Each row below holds a small network's activations on one input, seen along a few directions.
Each table varies a few parts of the input and shows all the possible inputs, shuffled.
Descriptions start from the smaller parts, as in this example, which fits no table here: values(3) and (point or ring(11) or (ring(5) and line(6))).
Shared parts are said once, and a part with two or three values counts as separate values.
In the rows, 128 means zero.

Other details of the inputs vary at random and push rows far along two fixed directions, the same in every table; ignore that.

Table:
x1: [124 121 124 132 101  79 157 129 117 128 164 164 138 106]
x2: [142 130 126 128 144 172  89 140 143 117 111 121 130 147]
x3: [148  98 139 150 126  93 154 110 123 138 176 139 131 106]
x4: [149  90 135 153 116  88 149 103 103 146 191 157 123  98]
x5: [147 126 122 131 134 179  69 138 127 123 121 139 123 142]
x6: [136 140 126 118 133 174  81 141 129 123 105 120 124 135]
x7: [ 35 187 109  94 125  76 233 123 126 108  51  78 143 146]
x8: [144  98 140 139 129  92 146 123 123 134 176 134 132 107]
x9: [134 133 121 123 140 171  87 140 137 126 105 125 122 148]
x10: [144  99 144 147 122  85 157 108 120 144 177 142 124 108]
x11: [144 154 115 128 105 182  67 147 143 117 104 165 136 138]
x12: [139  99 134 146 121  87 157 107 116 149 173 144 122 106]
x13: [138 133 130 124 141 171  86 141 141 121 107 122 123 151]
x14: [140 138 136 119 136 168  84 144 142 124 108 118 123 140]
x15: [ 58 174 120  89 147 103 204 125 132 122  50  50 126 143]
Each input here is: values(3) and (point or line(4)).
The inputs of x10 and x14 match in every part but the values(3) part. If x3 is changed in the same way as x10 into x14, which row does it become?
Answer: x8
Change only the values(3) part in x5. List by row number the other rows that result.
Answer: x4, x6

Table:
x16: [149 130 107 128 116 167  77 146 125 122 122 161 121 137]
x17: [ 90 176 112  98 120 113 175 136 138 120  66  92 130 136]
x18: [ 86 150 136 100 150 113 171 138 153 117  78  69 131 156]
x19: [ 80 177 111  97 120 117 172 135 140 124  67  93 141 122]
x20: [144 140 113 131 111 167  80 133 124 120 121 171 117 143]
x21: [145 111 132 124 149 173  79 130 121 138 127 117 115 142]
x22: [131 147 118 138 106 166  81 131 122 121 115 175 129 137]
x23: [148 117 143 123 149 162  83 145 150 137 124 119 115 138]
x24: [150 131 135 121 138 156  89 166 153  94 131 132 149 135]
x25: [137  88 153 133 136  69 170 108 114 152 180 114 116 100]
x26: [101 156 118 142 154 148 188  77 126 138  61  66 118 143]
x27: [155  71 133 147 127  72 140 135 110 114 221 170 149 107]
x28: [139 110 128 128 145 162  80 146 139 124 130 132 126 158]
x29: [ 85 159 129 102 150 111 172 147 154 102  83  73 141 152]
x30: [148  82 115 149 102  83 132 121 102 147 208 192 134  86]
x31: [172 113 143 170 134 145 135  81 138 153 140 123 117 107]
x32: [158 128 147 127 140 166  78 131 122 131 123 100 110 114]
x33: [137  54 142 151 138  37 184 105  98 161 231 150 117 100]
x34: [139 118 122 127 145 159  78 154 140 108 133 136 136 154]
x35: [140 156 131 135  99 162  84 137 138 125 113 168 135 129]
x36: [129 137 131 136  92 122 123 128 130 133 138 162 145 110]
x37: [ 71 132 117 131 101  41 227 100  98 133 139 135 142 106]
x38: [153 149 126 128 103 162  83 137 140 125 119 165 124 136]
x39: [ 87 138 131 107 149  99 190 104  95 131 103  57 115 123]
What is each input in this table made of?
Answer: values(2) and (point or ring(5) or line(6))
The inputs of x38 and x20 match in every part but the values(2) part. If x31 is changed in the same way as x38 into x20, which row does it become?
Answer: x26
Start at x24 and move only the line(6) part, one step at a time. The first step leads to x29. Which rows follow, in order?
Answer: x18, x23, x25, x32
